A small network was shown many inputs. Here are its activations along a few directions, one row for each input.
Each table varies a few parts of the input and shows all the possible inputs, shuffled.
Descriptions start from the smaller parts, as in this example, which fits no table here: one of 4 places along a line, together with either a single point or one of 11 places around a ring or (one of 3 separate values, together with one of 5 places around a ring).
Shared parts are said once, and a part with two or three values counts as separate values.
In the rows, zero is written as 128.

Other details of the inputs shift rows strongly along three fixed directions, in all tables alike. That doesn't count.

A family of inputs:
x1: [171 153  84 112 113 117 161 157 138 122 136 112  92 102  74]
x2: [147 132 118 121 157 145  73 124 105 160 103 127 143 101 122]
x3: [ 76  83 101 125 156 165 141 107 153 132 128 141 105 154 140]
x4: [140 161 116 141  57  94 209 151 178 121 136 134 104 138  81]
x5: [171 127 154 120 151 108  82 142  88 133 124 122 142 111 129]
x6: [132 128 194 158 121 121  97 127 129 130 124 160 151 142 165]
x7: [156 184 188 150  50  64 161 151 144 116 132 118 158 143 133]
x8: [154 173 116 132 147 116 139 143 149 128 123  79 114  86 136]
x9: [152 127 139 104 169 137  91 131  60 142 128 133 157 126 143]
x10: [119  97 138 125 203 150  84 141  97 147 114 108 141 122 137]
x11: [145 175  67  89  68 107 165 125 105  90 147  99 115 121 101]
x12: [169 148 145 112 159 145  89 150  95 149 112 143 153 123 121]
x13: [ 85 132 146 153 139 135 105  95 157 158 110 128 153 131 167]
x14: [153  92  77 107 150 158 106 135 103 104 154 130  96 106  99]
x15: [164 177 128 125 129 126  99 140 121 148 108 115 152 100 126]
x16: [148 161  57 105 110 116 176 138 149  99 142  80  74  87  92]
x17: [145 107  83  94 161 166 126 147 112 124 126 131  93 129  99]
x18: [157 144 131 128 121 106  86 129 119 125 122 104 126  95 143]
x19: [141 127  92  88 127 149 129 120  76 101 141 148 112 136 124]
x20: [154 124 135 114 178 138 101 149  86 133 127 100 150 129 142]
x21: [113  98 120 143 101 147 140 122 146 111 154 160 112 143 123]
x22: [150 121  93 104 122 128 130 146 114  83 144 103  74 119 113]
x23: [100 108 115 122  97 140 164 125 130 105 148 143 120 169 130]
x24: [111  57 164 126 137 146 185  79 169 124 150 138 120 105 117]
x25: [156 133 126 126 127  96  88 125 109 137 121  98 128  96 129]
x26: [138 117  71 114 138 133 131 143 130 103 143 114  86 100  90]
x27: [ 84  83 114 148 144 157 121 117 157 123 136 174  98 131 133]
x28: [115 107 121 143 104 150 139 127 146 105 156 160 108 141 129]
x29: [116 142 154 150 126 145  90 122 147 158 109 161 153 128 155]
x30: [ 91  90 102 144 144 145 144 104 167 138 131 142  97 129 127]
x31: [113 118 126 120  94 140 152 124 128 134 127 187 126 168  94]
x32: [147 116 163  97  60  88 215  99 126 112 140 129 165 143 109]
x33: [121 105 188 133 127 103 136  69 131 152 109  97 189 111 156]
x34: [123 139 115 125 166 140  70 122 113 135 114 117 146  96 145]
x35: [127 133  76  99 160 150 147 133 127 110 131  94  90 117 125]
x36: [168 125  87  90 107 112 126 137  92  93 145 127  88 113  94]
x37: [160 146 144 121 162 133 128 164 115 155 110  99 140 125 120]
x38: [154 144 140 118 171 157 112 162 117 134 112 119 129 119 140]
x39: [141 185 121 129 130 111 106 136 123 118 119  94 148  99 137]
x40: [131 162 106 121 144 108 117 110 123 154 113  76 139  99 126]
x41: [104 167  82 126  75  89 185 102 159 124 131 102 117 135 101]
x42: [ 89 135 135 148 145 142 101  98 153 154 114 130 144 125 170]
x43: [156  99 146 143 162 124  77 134 117 137 122 116 113  91 134]
x44: [109  72 130 151 124 143 106 113 153 115 137 169  86 124 141]
x45: [172 145 141 138 135 111 101 151 128 111 127 101 104  83 135]
x46: [100 111 128 120 112 156 137 105 110 108 145 188 126 167 150]
x47: [117 149 173 148 116 105 134 136 127 140 119 148 171 154 133]
x48: [110  96 130 137  93 103 157 129 144 111 139 128 106 160 112]
x49: [ 93 130 119 135 107 125 171 136 153 102 140 133 111 158 123]
x50: [175 127 150 144 146 104  93 143 126 129 125 103 115  87 129]
x51: [104 111 117 125  99 117 177 126 122 115 148 130 128 174 113]
x52: [132 119  65  91 134 140 109 108  83 110 139 125 116 117 116]
x53: [129 146 121 143  91 130 170 143 171 113 131 156  99 134 108]
x54: [116 102 184 158 132 122 106 138 144 136 119 128 141 144 164]
x55: [128 150 185 146 104 109 141 126 109 146 122 149 184 164 158]
x56: [136 156 171 162 111 117 148 150 172 146 113 143 141 131 133]
x57: [120 111  88  92 151 163  99 127  91 105 135 156 107 123 117]
x58: [109 115 159 156 143 148  80 109 138 172  97 167 162 133 146]
x59: [135 103 141 144 195 143  75 140 120 148 116 120 134  97 131]
x60: [104 130 169 157 131 106 151 146 147 142 116 113 156 156 140]
x61: [150 131  90  86 127 165 119 137  98 113 130 161 100 127  97]
x62: [ 84  83 101 124 118 145 121  86 107 135 138 165 132 154 135]
x63: [ 79 117  98 133  99 123 142 101 140 120 130 149 117 141 117]
x64: [ 91 121 105 114 106 146 145 111 142 119 141 159 118 158 119]
x65: [ 97 113 113 122 120 139 141 102 139 134 134 161 134 165 117]
x66: [127 107 226 144 123 106 202 115 161 147 114  77 187 139 154]
x67: [183 179 146 124  91  61 157 178 126 114 129  52 130 116 112]
x68: [158 145 143 111 159 164  84 148  93 135 114 153 135 118 136]
x69: [ 71  79 118 132 140 160 135 118 143 116 134 162 108 160 135]
x70: [142 152 123 120 167 114 141 143 129 148 117  66 140 118 130]
x71: [131 202 176 149  84  91 163 137 160 139 126 117 176 157 143]
x72: [ 86 117 156 161 141 119 103 106 132 166 113 142 166 133 148]
x73: [ 86 106 121 124 104 127 153 112 118 120 137 174 123 166 102]
x74: [ 91  92 126 129 126 161 139 119 123 109 143 156 117 170 152]
x75: [134 126  64 112 140 127 154 122 140 126 140  90  83  92  95]
x76: [ 89 115 113 131 102 149 128  95 126 114 142 166 129 155 155]
x77: [167 150 128 126 122  88  91 131 114 130 119  93 130  92 130]
x78: [154 174 136 114 134 118 112 158 102 117 128 117 146 115 132]
x79: [149 147 132 112 164 126  98 134 103 157 121 105 163 121 124]
x80: [141 205 170 174  74  66 189 163 180 121 130  98 146 125 125]
x81: [117  92 173 168 142 139 106 127 131 155 130 147 160 140 142]
x82: [111 109 171 163 134 131  69 105 140 141 117 154 139 125 178]
x83: [111 145 153 149 136 106 166 132 158 150 110  91 149 151 142]
x84: [130  92  78  88 167 188 113 144 109 115 127 146  79 124 111]
Description of these inputs: one of 4 separate values, together with either a single point or (one of 4 places along a line, together with one of 5 separate values).
Changing only the choice among 4 separate values turns x77 into x50. The same change can be made to x11. Which row results?
> x21
Changing only the choice among 4 separate values turns x30 into x83. The same change can be made to x16. Which row results?
> x3
Changing only the choice among 4 separate values turns x57 into x27. The same change can be made to x32. Which row results?
> x24
Change only the choice among 5 separate values in x12. List by row number the other rows that result.
> x36, x47, x55, x65
Change only the choice among 4 separate values in x71. List by row number the other rows that result.
> x8, x35, x42
Change only the choice among 5 separate values in x20. List by row number the other rows that result.
> x17, x60, x67, x83
Change only the place on the line of 4 in x29. List by row number the other rows that result.
> x2, x15, x58
